These are the activations of a small neural network, seen along a few directions. Each row is one input.
In each table, some parts of the input vary, and every possible input appears once, in random order.
A made-up example of a description, with smaller parts first: one of 6 places along a line, together with either a single point or (one of 2 separate values, together with one of 5 places around a ring) or one of 11 places around a ring.
Shared parts are said once, and a part with two or three values counts as separate values.

Other details of the inputs shift rows strongly along two fixed directions, in all tables alike. That doesn't count.
To show where, the next rows are all for the same input, with only those details redrawn:
51; 18; -18; 13; 45; -26; 2; -46; -7; 25; 0; 31; 12; -7; 24
35; 13; -2; 4; -6; -16; -1; -34; 25; 13; -3; 37; 6; 18; 22
15; 6; 3; 8; -19; -14; 6; -17; 18; 5; -2; 20; 6; 0; 12
5; 6; 14; -1; -53; -5; 4; -10; 44; 1; -4; 38; 7; 25; 10
2; 4; 15; -1; -58; -4; 5; -8; 48; -4; -5; 36; 7; 26; 8
-21; -6; 1; 27; -13; -29; 27; 28; -27; -1; 0; -41; 6; -52; -25
-20; -6; 6; 25; -20; -24; 26; 28; -19; 0; -1; -33; 4; -46; -22
3; 5; 16; -1; -57; -5; 4; -8; 47; -2; -3; 37; 6; 27; 8

Table:
x1: 29; -12; -5; 12; 43; 1; 3; -12; -21; 30; -2; -17; 16; -12; -9
x2: 10; -5; 3; -29; 19; 28; -29; -14; 3; -4; 2; -4; -5; 18; -11
x3: -21; 8; -21; 19; 9; -20; 16; 31; -63; -24; 11; -35; -8; -57; -14
x4: -2; 0; 12; -24; 13; 30; -25; -11; 15; -8; 5; -4; -14; 25; -7
x5: -32; 2; -14; 16; -23; -18; 16; 41; -46; -25; 13; -38; -1; -42; -19
x6: 11; -3; -5; 10; -27; 10; -10; 9; -17; -15; 4; 5; 17; 19; 6
x7: -10; 1; 18; -22; -45; 9; 5; -10; 53; 0; -8; 37; -10; 29; -3
x8: 18; -4; -32; 28; 36; -5; -1; 1; -61; -11; 8; -26; 10; -26; 5
x9: 33; 4; -10; 3; 65; -44; -2; -30; -9; 30; -10; 38; 8; 0; 53
x10: 8; -3; -6; 16; 53; 8; 11; -15; -12; 20; -4; -13; -6; -10; 0
x11: 25; -11; 11; 1; 9; 13; -1; -20; 15; 14; -5; 2; 17; 14; -2
x12: 33; 22; -13; -1; 63; -10; 4; -41; 9; 29; 1; 27; -12; -3; 18
x13: -4; 22; 0; -8; -50; 4; -5; -1; 26; -27; 4; 40; -13; 36; 20
x14: -3; 6; -17; 34; 41; 3; 15; -10; -12; 8; -7; -5; -6; -10; 13
x15: -23; 22; 15; -47; -26; 23; -17; 0; 56; -15; 2; 21; -21; 37; -4
x16: 23; -10; -8; -11; 58; 9; -24; 4; -46; 13; 7; -48; 10; -29; -28
x17: -8; 3; 18; -23; -45; 8; 6; -10; 51; 4; -5; 34; -6; 31; -2
x18: 30; -12; -11; 9; 47; 7; -1; -28; -8; 27; 1; 0; 7; -1; 4
x19: -10; -20; 9; 1; -13; -7; -13; 22; -8; -23; -4; 8; 12; 28; 35
x20: 1; 1; 17; -21; -41; 4; 3; -9; 47; 12; -2; 35; -3; 28; -3
x21: -44; -14; 19; 15; -71; -13; 27; 46; 8; -16; -8; -31; 2; -28; -31
x22: 53; 16; -9; -6; 57; -17; -1; -45; 0; 35; 4; 23; 9; -7; 14
x23: -18; 6; 16; -34; -16; 43; -25; -3; 49; -17; 1; 13; -14; 50; -3
x24: 5; 8; 26; -50; -40; 14; -25; -3; 46; -9; 9; 14; 2; 33; -13
x25: -15; 18; -23; 24; 18; 8; 2; 14; -26; -23; 2; -15; -4; 0; 12
x26: 22; -22; -6; 18; 54; -21; -5; -11; -14; 20; -16; 7; 15; 3; 44
x27: 4; -13; 14; 10; -56; 16; -2; -4; 36; 5; -9; 29; 15; 43; 7
x28: -54; -12; 23; -3; -50; 6; 28; 43; 18; -7; -5; -30; -17; -28; -32
x29: 13; 10; -11; 9; 58; 13; 6; -28; 4; 16; -9; 5; -5; 6; 14
x30: -3; 5; 1; 3; -47; 26; -11; 1; 21; -29; 0; 29; -3; 50; 21
x31: -9; -3; 2; 26; -6; 8; 8; -7; 10; 2; -8; 11; -9; 19; 9
x32: 8; 4; -7; 9; -16; 15; -11; -8; -14; -23; 2; 17; 0; 23; 17
x33: -61; -34; 38; -16; -42; -18; 21; 60; 20; -8; -11; -27; -1; -21; -10
x34: -9; -8; -11; 31; 12; -31; 24; 25; -46; 12; -2; -39; 4; -65; -24
x35: 2; 16; -1; -13; -56; 0; -6; -2; 17; -20; 10; 45; 2; 34; 15
x36: 56; 32; -29; 2; 43; -21; -11; -34; -28; 1; 12; 28; 16; -2; 30
x37: -60; -9; 12; 18; -62; -4; 31; 48; 9; -16; -9; -28; -19; -30; -22
x38: -6; 3; 9; -2; -59; -1; 7; -7; 44; 3; -3; 43; 1; 26; 10
x39: -42; -4; 8; 5; -76; -11; 12; 57; -18; -35; 4; -26; 0; -19; -28
x40: 41; 0; -1; -21; 56; 16; -31; -26; -16; 9; 13; -15; 15; 0; -6
x41: -41; -20; 18; -32; 23; -24; -7; 52; -26; -8; 1; -58; -2; -40; -18
x42: 28; 10; -27; 14; 30; 3; -8; -19; -42; -6; 7; 8; 11; 10; 21
x43: 11; -8; -15; 32; 30; -1; 9; -17; -25; 11; -8; -3; 4; -12; 6
x44: 5; -8; -3; 19; -8; 9; 4; -19; 6; 6; -6; 18; 9; 17; 12
x45: -25; -1; -2; -21; 26; -6; 0; 29; -42; -4; 8; -60; -8; -54; -43
x46: -13; -32; 35; -19; -24; 8; -8; 8; 51; 4; -17; 24; 10; 49; 26
x47: 34; 4; -20; 24; 32; -7; -7; -7; -47; -9; 8; -12; 21; -6; 9
x48: 28; 47; -34; 6; 54; -12; -3; -29; -18; -5; 9; 33; -9; 3; 39
x49: -41; 14; -12; 21; -8; -16; 19; 44; -40; -27; 10; -34; -13; -42; -15
x50: -40; 6; -12; 32; 19; -19; 35; 26; -27; -1; -5; -34; -18; -59; -14
x51: -31; -14; 9; 4; -16; -11; 26; 30; -8; 9; 0; -35; -6; -39; -34
x52: -6; -10; 2; 14; 23; 13; 12; 1; -9; 16; -8; -22; -6; -10; -10
x53: -14; 16; 18; -45; -25; 19; -20; -3; 49; -10; 6; 20; -19; 35; -6
x54: 20; -19; 5; -31; 77; -3; -33; -10; -18; 10; 1; -10; 11; 6; 22
x55: 24; 15; -12; 4; 5; -12; 2; -38; 18; 11; -6; 44; -9; 15; 26
x56: -6; 6; 6; -2; -48; -3; 7; -14; 40; -3; -6; 42; -5; 28; 12
x57: 39; 28; -13; -32; 70; 2; -25; -40; -6; 18; 11; 12; -14; -2; 11
x58: -50; -13; 21; -33; -52; 9; -3; 55; 3; -17; 9; -49; -10; -24; -51
x59: 4; 11; -28; 32; 47; -3; 2; 7; -58; -11; 7; -26; -4; -21; 9
x60: -27; -8; 0; -21; 6; -3; -3; 36; -26; -3; 10; -58; -7; -47; -44
x61: 28; -6; -8; 8; 48; 8; -2; -31; -8; 21; -7; 5; 1; 0; 3
x62: -53; 0; 1; 6; -65; -9; 17; 50; -23; -40; 6; -26; -8; -22; -23
x63: 46; 25; -18; -35; 75; -3; -29; -46; -13; 15; 8; 17; -9; -4; 7
x64: -14; -11; -17; 33; 16; -30; 26; 18; -41; 5; 2; -37; -5; -65; -20
x65: -42; -14; 23; -33; -56; 5; -6; 54; 6; -20; 2; -50; -5; -20; -54
x66: 33; -8; -21; 29; 35; -3; -1; -29; -14; 21; -5; 7; 8; 0; 16
x67: 37; 16; -19; -7; 61; -37; -14; -18; -28; 4; 3; 36; 11; 6; 59
x68: -5; -6; 10; 13; -42; 22; 0; -10; 40; -1; -13; 29; -6; 42; 16
x69: 4; 0; 2; -1; -55; 21; -11; -1; 14; -20; 3; 33; 13; 50; 16
x70: 1; -15; 1; 10; 18; 10; 6; 3; -11; 21; -1; -18; 10; -12; -15
x71: -45; 1; 0; 30; -9; -21; 32; 32; -18; -4; 0; -33; -17; -45; -20
x72: 30; -6; -16; 26; 31; -2; 3; -28; -19; 25; -5; 12; 13; 1; 15
x73: -19; 16; 13; -16; -25; 12; 10; -5; 61; -1; -7; 33; -20; 28; 6
x74: -5; -14; 19; -12; -39; 28; -2; -11; 46; 3; -7; 24; 3; 46; -3
x75: 0; -11; 22; -39; -34; 37; -32; -3; 36; -6; 9; 12; 4; 48; -14
x76: 34; -4; -12; -20; 58; 19; -31; -26; -17; 13; 11; -13; 6; 0; -5
x77: 10; -14; 7; 21; -20; 8; 5; -7; 11; 2; -7; 3; 18; 9; 4
x78: -9; -9; -2; 10; 22; -21; 22; 28; -36; 21; 0; -48; 5; -64; -35
x79: 11; -5; 5; -29; 13; 27; -30; -14; 6; -3; 8; -5; -1; 23; -10
x80: -6; -10; 12; -26; -1; 35; -25; 3; 14; -10; 3; -15; -13; 18; -16
What do these inputs look like to the network?
> one of 2 separate values, together with one of 4 places along a line, together with either a single point or one of 9 places along a line
The inputs of x21 and x77 match in every part but the choice among 2 separate values. If x39 is changed in the same way as x21 into x77, which row does it become?
> x6
The inputs of x15 and x23 match in every part but the choice among 2 separate values. If x17 is changed in the same way as x15 into x23, which row does it become?
> x74
The inputs of x64 and x66 match in every part but the choice among 2 separate values. If x56 is changed in the same way as x64 into x66, which row does it become?
> x44
Change only the choice among 2 separate values in x14. List by row number the other rows that result.
> x50
A walk changes only the place on the line of 9. It starts at x40 and steps to x16. List the rest of the walk in order.
> x75, x76, x79, x2, x80, x4, x23
List by row number the other rows that have the choice among 2 separate values and the place on the line of 4 in common with x45.
> x15, x24, x41, x53, x57, x58, x60, x63, x65

Table:
x81: 17; 18; -14; 5; -45; 9; -18; -11; 8; -37; 8; 53; 7; 60; 37
x82: 19; -9; 18; -22; -27; 21; -21; -23; 45; 3; -4; 29; 10; 48; 4
x83: 6; 6; 4; 0; -34; 3; 0; -21; 45; 3; -10; 51; 3; 41; 26
x84: -38; -19; 9; -5; -2; 0; 8; 43; -24; -8; 3; -60; -9; -43; -37
x85: -28; -14; 26; -27; -46; 19; -7; 16; 40; -14; -1; 3; -4; 28; -13
x86: 5; -3; 14; -28; -20; 22; -20; -18; 48; 1; -6; 32; 1; 50; 10
x87: -35; -2; 6; -15; 0; 1; 6; 41; -23; -13; 9; -58; -9; -46; -47
x88: 62; 15; -35; 30; 85; -21; 5; -50; -38; 42; 1; 23; 13; -17; 33
x89: 22; 19; -21; 10; 39; -23; 2; -21; -21; 14; 2; 10; -4; -22; 13
x90: -36; -27; 10; 8; -8; 7; 11; 45; -28; 1; 0; -62; 1; -37; -41
x91: 9; 0; 19; -23; -17; 21; -21; -16; 51; 0; -4; 29; -1; 51; 12
x92: -28; -20; 8; 7; 3; 11; 10; 27; -17; -2; -4; -47; -6; -26; -30
x93: 7; 6; 7; -5; -32; -1; 1; -21; 44; 0; -3; 52; 1; 41; 26
x94: -23; -5; -11; 3; -8; 14; -14; 36; -55; -42; 13; -44; 3; -13; -14
x95: 58; 39; -37; 6; 89; -28; 0; -51; -33; 27; 9; 21; 2; -25; 26
x96: 57; 18; -34; 33; 90; -19; 8; -54; -35; 34; -2; 23; 5; -18; 34
x97: 22; 11; -12; -17; 54; -3; -17; -19; -18; 13; 7; -6; -6; -16; -3
x98: -24; -3; 19; -6; -78; 4; 8; 11; 52; -14; -5; 32; -8; 33; 7
x99: -40; -8; 4; 19; -16; -20; 29; 45; -31; -7; -4; -42; -5; -51; -23
x100: 33; 1; -15; 26; 32; -18; 9; -23; -22; 19; -3; 6; 15; -18; 12
x101: -24; -8; 28; -33; -46; 18; -9; 18; 37; -13; -3; 4; -7; 26; -14
x102: -40; -13; 5; 34; -14; -17; 29; 46; -25; -7; -6; -48; -2; -47; -20
The inputs of x84 and x98 match in every part but one. If x82 is changed in the same way as x84 into x98, which row does it become?
> x100
What do these inputs look like to the network?
> one of 2 separate values, together with either a single point or one of 10 places along a line
Change only the choice among 2 separate values in x87. List by row number the other rows that result.
> x95
